A small network was trained on made-up records. Each row is its average activation on records with the value named, seen along a few directions.
Values that are neighbours, or in one group, have similar rows; names and order tell nothing.
Strong random noise was added to every row along 5 fixed directions; ignore it. To show where, here is one row again and again, with new noise each time:
-715	151	100	538	316	81	38	-51	303	226	274	93	349	143	-140	-48	-73
43	-102	-48	-10	-198	259	-20	48	198	51	-146	-483	-101	-167	251	50	-7
330	-173	-66	119	-267	307	-178	3	-603	219	-105	77	63	-113	-507	-229	13
136	15	361	-5	45	88	40	19	-91	-251	-29	-31	135	-306	488	-23	-29
269	-39	-165	91	-140	22	-97	11	-175	75	-16	230	-70	-50	-239	-156	-55
214	68	-378	83	-131	-313	-25	21	564	-71	95	334	-394	20	53	-40	-220
459	5	-274	-28	-187	-213	-64	30	132	-105	-5	357	-315	-81	-1	-108	-144


E, 12 values:
e11: -28	-92	350	58	-332	70	-134	19	179	-218	308	111	-192	-225	38	-72	-234
e2: 150	-184	392	-105	-291	-113	-143	-136	3	-259	165	204	-231	-123	-96	4	-239
e1: -62	201	-213	-32	274	-319	244	-149	71	-49	44	442	-148	70	70	49	70
e8: 24	-8	-161	167	-25	-134	-57	-75	-72	198	50	169	133	271	-583	-9	-82
e12: 43	19	10	-155	-35	-112	-33	76	232	-165	-91	-116	-50	190	182	155	-28
e5: 211	-59	-2	255	-178	81	-138	2	-365	109	92	348	87	-64	-430	-171	-38
e6: -201	18	64	-396	88	-63	14	62	-66	-89	12	-257	-122	-11	322	73	236
e7: 188	-56	279	-180	176	-173	275	-45	240	-215	-165	-154	-96	-181	503	211	-63
e9: -22	-145	373	167	30	56	67	-50	101	-114	8	-60	94	-164	3	86	-221
e10: -233	-6	479	-114	89	47	-16	23	-130	-169	72	-15	274	-4	85	66	22
e3: -345	94	-536	-88	152	257	191	42	74	316	-281	-526	108	290	-113	115	267
e4: 390	172	-67	-126	90	-447	-81	49	-34	-284	160	582	-197	-19	267	-132	-5
E is arranged as a 2 by 6 grid.
- Which values are neighbours of e11? Give them in the order they are listed. => e6, e10, e4
- Which values are neighbours of e1? Give them in the order they are listed. => e7, e3
Each value of E is a pair of two hidden parts, and every pair occurs once (2 first parts, 6 second parts).
- Changing only the second part turns e4 into e1. e12 has the same second part as e4; what does that change turn e12 into? => e7
- Changing only the second part turns e9 into e8. e3 has the same second part as e9; what does that change turn e3 into? => e5

W, 12 values:
w6: 100	-30	249	44	-154	192	8	-48	-18	-209	21	79	-57	-292	184	-66	-171
w8: -167	-32	-201	490	-78	151	-63	-19	95	324	84	117	36	59	-442	-118	-112
w11: 757	-73	187	64	-369	-219	6	38	408	-391	23	215	-498	-511	488	-31	-354
w5: -164	18	112	245	-238	-5	-5	83	954	-292	220	-31	-252	-170	446	110	-367
w12: 643	-364	-16	-617	-680	-4	-143	85	358	-209	-261	-512	-686	-131	139	181	-220
w7: -242	-109	-452	-55	-278	173	-182	-28	200	268	-66	-583	-219	201	-122	39	145
w1: -284	53	-79	619	185	113	157	-61	208	191	97	180	167	128	-238	-52	-121
w2: -117	257	-49	-659	454	-535	218	10	202	-225	-63	-179	72	256	595	264	313
w3: -70	224	-577	186	201	-116	225	-5	250	220	-111	115	-22	207	-111	87	103
w10: 514	-448	797	222	-813	219	-248	-104	35	-502	237	480	-414	-685	-29	-145	-617
w9: -228	-80	-268	-46	-159	-143	-124	54	772	201	118	-232	-411	212	-149	92	-191
w4: -659	216	-594	-40	431	-534	56	-24	629	256	179	37	-84	544	-186	155	114
W is arranged as a 2 by 6 grid.
- How many steps from neighbour to neighbour lead from w2 to w11, at the fewest? => 5
Each value of W is a pair of two hidden parts, and every pair occurs once (2 first parts, 6 second parts).
- Changing only the second part turns w6 into w10. w5 has the same second part as w6; what does that change turn w5 into? => w7
- Changing only the second part turns w12 into w3. w2 has the same second part as w12; what does that change turn w2 into? => w1
